Each row below holds a small network's activations on one input, seen along a few directions.
Each table varies a few parts of the input and shows all the possible inputs, shuffled.
A made-up example of a description, with smaller parts first: one of 5 places around a ring, together with either a single point or one of 11 places around a ring or (one of 3 separate values, together with one of 6 places along a line).
Shared parts are said once, and a part with two or three values counts as separate values.

Other details of the inputs vary at random and push rows far along two fixed directions, the same in every table; ignore that.

A family of inputs:
R1: [-29,  11, -17,  28, -16,   1, -18,  -1, -30, -10,  17, -17, -19, -12, -10]
R2: [-16,   7,   6,  39, -11, -27, -17, -56,  -2, -31,  10,  -3, -32,  22, -21]
R3: [ 25, -10,   8,  -2,  -5,  22,  30,  80,  31, -22, -16, -25,  -2,  30,  43]
R4: [-39,  -3,  -5,  54,   8, -11, -47,  -5, -12,  -3,  33, -14, -39, -12, -34]
R5: [-18, -15,  14,  15, -15, -31, -35, -42,  12, -28,  30, -29, -29,  17, -14]
R6: [-29,  -2,  -1,  33, -10, -32, -13, -54,   7, -28,  12, -13, -34,  10, -17]
R7: [ 26,  -9,  18,   4,   1,  17,  30,  83,  37,  -2, -13, -29,   0,  27,  33]
R8: [ -4,   1,  19,  19,   1,  -1, -13, -18,   4, -30,  -3,  21, -17,  21, -19]
R9: [-23,   0,   4,  45,  -6, -29, -17, -57,  19,  -9,   9, -20, -26,   4, -20]
R10: [ 20,   6, -50, -64,  24,  31,  -7,  -1, -46,  77,  10,  31,  46, -57, -17]
R11: [-16,  13,  24,  35, -16, -17, -23, -55,  -4, -34,   9,   2, -27,  27, -28]
R12: [ 11,   6,   5,  14, -16,  15,  58,  53,   8, -34, -35,   0,   7,  31,  37]
R13: [ -2,   2,  29,  26,   8,  -5, -13, -14,  10,  -9,   0,  15, -14,  19, -27]
R14: [ 24,   4,   9,  -4, -24,  17,  41,  66,  20, -17, -17, -38,   3,  32,  47]
R15: [-16,  23,  11,  24, -19,  24,  38,  76, -31, -27, -37,  -4,   9,   5,  48]
R16: [ 10,  -3, -24, -64,  12, -14, -27, -75,  -6,  44,  22,  25,  27, -41, -27]
R17: [ 37, -23, -11, -74,  18,  15,  16,  35,   9,  42,  -2,  18,  39, -15,  10]
R18: [-14,  -7,  15,  47,  14, -26, -26, -37,  15, -15,  12,   6, -34,  18, -34]
R19: [-10, -22,  26,  30,   4, -28, -40, -36,  30,  -2,  34, -34, -24,   8, -23]
R20: [-22,  20,  18,  44,   7,  -6, -25,  -9, -27,  11,  -3,  -5,  -7, -17, -12]
R21: [ -7,  28,  -2,   0, -13,  14,  17,  28, -45,   1, -27,   8,  15, -14,  23]
R22: [ 32,  -2, -33, -69,  18,  -2, -45, -68,  -8,  46,  30,  15,  22, -17, -28]
R23: [-30,  -3, -19,  29,   0,   7, -28,  15, -20, -12,  20,  -4, -26, -13, -10]
R24: [ 53,  -7, -31, -92,  31,  20, -10, -15,  -6,  68,  13,  23,  45, -22,  -8]
R25: [ 25, -13, -53, -94,  30,  12,  12, -25, -19,  40,  -8,  61,  37, -35,  -6]
R26: [ 32,  -8, -23, -90,  25,   7,   8, -24,  -4,  68,   6,  34,  52, -48,  -7]
R27: [ 20,  29, -35, -67,  13,  21,  -7, -22, -63,  63, -19,  46,  56, -53,  -3]
R28: [ -2,  -5,  14,  -3, -21,   9,  55,  66,  24, -32, -22, -19,   8,  11,  49]
R29: [-10,   9,  11,  50,  -8, -24, -21, -59,  11, -12,   7, -11, -24,  16, -24]
R30: [ 21,  23,  32,  24, -26,  25,  50,  43,  15,  -3, -39, -12,  18,  25,  28]
R31: [ 22,  -7,  -9, -30,  -2,  14,  13,  34,   9, -17,   0, -10,   8,  22,  26]
R32: [-30, -19,  13,  21,   3, -30, -33, -32,  24, -34,  25,  -8, -36,  -1, -17]
R33: [-18, -29,  12,  17,   3, -26, -45, -27,  23, -33,  31, -17, -35,  14, -18]
R34: [ -1,  17, -20,   9, -14,  25,  15,  39, -20,  25,  -7, -17,  17, -23,  13]
R35: [-28,  13,  14,  38,  13,  -7, -29,   4, -27,   2,  -2,   8, -17, -13, -13]
R36: [-27, -18,  23,  28,  10, -35, -31, -28,  31, -14,  27, -12, -33,  -3, -26]
R37: [  2,   3,  17,  -1, -29,   6,  58,  59,  22, -17, -24, -27,   8,   8,  47]
R38: [  3,   2,  13,  35,   7, -11,  -3, -28,  13,   6,   0,  -2,  -9,  10, -17]
R39: [ 11,  12,  23,  11, -21,  24,  50,  52,   5, -36, -34,   5,  11,  35,  30]
R40: [-20,  -8, -11,  10,   0, -16,   3, -25,   5, -30,   2,   2, -17,   8,  -3]
R41: [-12,   6, -29,  -6, -10,  27,  16,  49, -32,  -5,  -1,   0,   9, -13,  19]
R42: [ 10,  -3,   0,   0,   7,   5,  38,  16,  18,  26, -19,  -5,  15,  -8,  13]
R43: [ 14,   0,   8,  19,  -7,  17,  52,  61,  17, -25, -37,   4,   1,  25,  34]
R44: [  3,  -8,  12,  21,   1,   8,  57,  67,  31,   0, -32, -11,   0,  11,  30]
R45: [ 12,   5,  -1, -28,  27,  -9, -49, -96, -18,  37,  23,  43,  12, -14, -60]
R46: [-44,  10,  10,  50,   5, -14, -49, -21, -31, -29,   8,   8, -36,  -6, -16]
R47: [ 12, -18,  -1, -33,  -9,   7,  19,  33,  10, -16,  -1, -10,  14,  12,  28]
R48: [ 43, -10, -31, -98,   9,  12,  -2, -26,  -9,  61,   6,  22,  55, -30,   0]
Each input here is: one of 6 places around a ring, together with either one of 2 separate values or one of 6 places along a line.
The inputs of R13 and R45 match in every part but the place on the ring of 6. If R4 is changed in the same way as R13 into R45, which row does it become?
> R10
The inputs of R31 and R22 match in every part but the place on the ring of 6. If R47 is changed in the same way as R31 into R22, which row does it become?
> R48
Which other rows does R19 become when the place on the line of 6 takes its other values? List them by row number.
> R24, R26, R38, R42, R45
Start at R29 and move only the place on the ring of 6, one step at a time. The first step leads to R38. Which rows follow, in order?
> R18, R43, R12, R2
List by row number the other rows that have the place on the ring of 6 in common with R14.
> R1, R2, R5, R6, R11, R21, R37

A family of inputs:
R49: [ 10,   7,  -1, -17,   8,   2,  18,  -3,  -7,  33, -15,  12,  24, -21,   3]
R50: [-41,  13,  18,  90, -17, -22, -37, -19,  -7, -45,  13, -39, -52,  25, -10]
R51: [ 15,   7,  -3, -32,  -7,   9,  19,  -9,  -9,   6, -13,  25,  23,   0,   3]
R52: [ 17,   2,  -2, -38,   3,  12,  12,   0,  -7,  -2,  -8,  28,  20,   6,   0]
R53: [ 19,   6,   2, -18,   4,  10,  13,   1,  -5,  31, -12,  17,  23, -11,  -5]
R54: [ 14, -10,  -7, -44,   7,   3,   6,   5,  -2,  -4,  -6,  22,  17,   0,  11]
R55: [-21, -14,   4,   4,   3, -38, -56, -69,  12, -27,  39,  -7, -35,   7, -31]
R56: [-19, -15,  -2,  19,   3, -27, -54, -68,  18,  -5,  44, -21, -27,  -2, -40]
R57: [ 19,  -8, -13, -38,  11,   6,   3,   9,  12,  21,   2,   3,  14,  -9,   7]
R58: [-37,   8,  40, 100, -17, -25,   0,  -5,  31, -42,  -6, -43, -45,  23,   1]
R59: [ -9,   2, -22, -31,  -2,  15,   7,  17, -31,  -2,  -4,  23,  12, -21,   6]
R60: [-21, -18,  10,  20,  22, -32, -64, -62,   6,  -4,  35,   2, -31,  -2, -43]
R61: [ 17, -10, -12, -47,  -9,   6,  12,  -3,   5,   8,   8,  -2,  22,  -5,  11]
R62: [  6,   8,  -6, -31,  -4,   1,  24, -13, -10,   8, -17,  20,  23, -10,  11]
R63: [  7,  17,  -8, -14,   4,  14,  -4,  15, -32,  33,  -6,   5,  23, -23,   5]
R64: [ 19, -12, -17, -36,  15,   5,   8,   7,  -1,   5,  -7,  20,  13,   2,   8]
R65: [ -6,   2, -17, -17,   9,  13,   2,  27, -27,  25,   2,  16,  15, -31,  -1]
R66: [  4,  -3,  44,  51, -23,  12,  59, 114,  50, -19, -31, -61, -11,  31,  58]
R67: [  8,  18, -16, -15,   2,  18,  -3,  11, -30,  24,  -9,   9,  21, -20,   8]
R68: [-20, -17,   2,  19,  21, -30, -62, -66,   8, -14,  32,   6, -33,   2, -40]
R69: [ 20,   8,  -6, -19,   2,  14,  15,  -4,  -3,  23, -14,  21,  21,  -8,  -3]
R70: [ 22,  -9, -19, -43,   8,   2,   8,   6,   7,  11,   2,   4,  11,  -2,  10]
R71: [  9,  -6,  17,  32, -30,  13,  57,  77,  38, -24, -18, -53,  -3,  31,  48]
R72: [-16,  -4,   7,  26,  16, -21, -57, -71,   2, -13,  32,  12, -31,   7, -50]
R73: [ 11,   8, -16, -23,   4,   2,  25, -11, -10,  17, -18,  17,  19,  -7,   8]
R74: [-41,  -4, -22,  26,   9, -21, -55, -56, -25, -18,  34,   9, -39, -10, -42]
R75: [-31,   0,  65, 116, -18, -15,   0,  34,  41, -54,   0, -53, -55,  47,   1]
R76: [  4,  16, -13, -28,  -7,  15,   1,   5, -36,   7, -11,  13,  20, -13,  12]
R77: [  6,  13,  37,  68, -36,  19,  79,  96,  33, -37, -49, -40,  -9,  46,  54]
R78: [ -6,   3, -26, -18,   7,  18,   4,  22, -25,  16,  -1,  19,  13, -27,   2]
R79: [ 17, -10,  -8, -33,   2,   8,   6,   8,  10,  35,   9, -10,  23, -14,   1]
R80: [ 22,   1, -12, -29,  10,  14,  14,   2,  -6,   7,  -8,  25,  15,   8,  -2]
The inputs of R49 and R62 match in every part but one. If R60 is changed in the same way as R49 into R62, which row does it become?
> R54
What is each input in this table made of?
> one of 4 places along a line, together with either one of 2 separate values or one of 6 places along a line
Which other rows does R50 become when the choice among 2 separate values takes its other values? List them by row number.
> R74
Start at R59 and move only the place on the line of 4, one step at a time. The first step leads to R74. Which rows follow, in order?
> R78, R65
List by row number the other rows that have the place on the line of 4 in common with R58.
> R56, R57, R67, R68, R69, R72, R78
Which other rows does R71 become when the place on the line of 6 takes its other values? List them by row number.
> R64, R70, R73, R77, R80

A family of inputs:
R81: [-24, -13,  40,  18, -11, -47, -52, -57,  23, -45,  28, -46, -34,  25,   3]
R82: [ -6,  -6,  50,  11,  -1, -40, -38, -27,  27,  -7,  12, -32, -18,   6,   2]
R83: [  1, -14,  48,   3, -20,  12,  48,  63,  41,  -9,  -8,  -7,  10,   6,   8]
R84: [ 65,   8, -23, -90,  37,  24, -19,   7, -24,  66,  -3,  29,  53, -12,   8]
R85: [ -8,  13,  12,  18, -22,  20,   6, 104, -14,  10,  -4, -72,   5, -18,  59]
R86: [-13,  22,  49,  34, -18,   3,  66,  67,   1, -27, -60,  10,   9,   9,  44]
R87: [  2,  27,   8,  26,  18,  21,  10,  24, -34,  -9, -35,  34,  -3,  13,   2]
R88: [  30,  -25,  -88, -123,   36,    6,    4,  -34,  -11,   39,    8,   53,
   32,  -39,   -2]
R89: [-20, -19, -66, -42,  31,  -2, -33,  -3, -39,  59,  34,   4,  10, -77, -12]
R90: [  9,  16, -39, -41,  23,  11, -20, -44, -68,  -3, -12,  71,  10,  -3, -22]
R91: [ 21, -11,   8,   8, -24,  41,  45,  89,  18, -28,  -7,  -9,   1,  44,  19]
R92: [-28, -12, -44, -54,   9,   9, -82, -53, -56,  43,  78,  24,   9, -70, -65]
R93: [ 10, -13, -18,  22,  34,   5,  14,  43,  26,  15,  -7,  -3, -14,   6,   8]
R94: [ 29,  -6,  -1, -25,  15,  36,   4,  34,   3,  21,  13,  27,  20,   6, -21]
R95: [ 11,   0,  51,  35,   5, -12, -32,  14,  24,   3,  -5, -33,  -7,  17,  11]
R96: [  2,  21,  -2,  50,   6,  -6, -25, -73,   3,  14,  17, -10, -20,  17, -46]
R97: [-44,  14,   0,  43, -11, -29, -34, -60, -25, -77,   3,  19, -45,  20, -15]
R98: [ -3,  -7,  11,  36,   0, -31, -72, -37,   5, -37,  32, -38, -47,  46, -16]
R99: [-20, -26, -27,  46,  22, -33, -41, -34,  21, -30,  30, -13, -60,  25, -30]
R100: [  6, -22,   6, -14,  17, -10,  54,  49,  42,  23, -26,  -3,  10, -18,  29]
R101: [-46,  32, -10,  29, -15,  16,  -3,  41, -65,  -4, -17,   8,   1, -34,  18]
R102: [ 60,  16, -63, -79,   0,  35,  34, -29, -35,  56, -14,  39,  52,  -3,  -5]
R103: [  3, -20,  24, -34, -26,  20,  53,  50,  27, -25,  -4,  -1,  24,  13,  24]
R104: [  7, -19,  11,  30,  23,   3,  35,  62,  44,  20, -29, -10,  -2,  -5,  24]
R105: [ 26,   7, -24, -64, -14,   0,  35, -57,  -9,  31,  -8,  23,  48, -18,   3]
R106: [-18,  13,  23,   9, -20,  -3,  52,  32, -15, -47, -44,  20,  13,   9,  42]
R107: [ 24,   2,  11, -19, -25,  10,  26,  62,  22, -34, -21, -44,   5,  36,  65]
R108: [-27,  29, -24,  37, -31,   8,  -1,  -3, -28,  29,   8, -43,   8, -33,  -7]
R109: [-21,  10,  32,  53, -18, -40, -10, -85,  25,   1,  15, -22, -22,   2, -37]
R110: [  -2,   14,   10,   35,    7,  -19,  -39, -100,    4,   33,   15,    5,
   -8,   -7,  -57]
R111: [ 48,  15, -62, -90, -13,  21,  36, -49, -19,  36,  -9,  35,  51, -18,   7]
R112: [-42,  17,  48,  91,   9, -25, -43, -39, -12, -36, -12,  17, -43,  12, -32]
R113: [ -4, -28,   3,  -1,  -3,  -6,  72,  68,  47, -22, -29, -28,   2,   6,  56]
R114: [-24, -22,  -5,  -5, -15, -12, -48, -62,  14, -49,  53,   5, -36,  19, -46]
R115: [ -4, -12,  52,  50,  -5,  12,  -2,  35,  36, -13,   9,  -9, -13,  17, -21]
What is each input in this table made of?
> one of 5 separate values, together with either a single point or one of 6 places around a ring
The inputs of R91 and R99 match in every part but the choice among 5 separate values. If R115 is changed in the same way as R91 into R99, which row does it become?
> R104
Start at R81 and move only the place on the ring of 6, one step at a time. The first step leads to R107. Which rows follow, in order?
> R98, R84, R95, R82
List by row number the other rows that have the choice among 5 separate values in common with R108.
> R96, R102, R105, R109, R110, R111
Which other rows does R86 become when the place on the ring of 6 takes its other values? List them by row number.
> R87, R90, R97, R106, R112
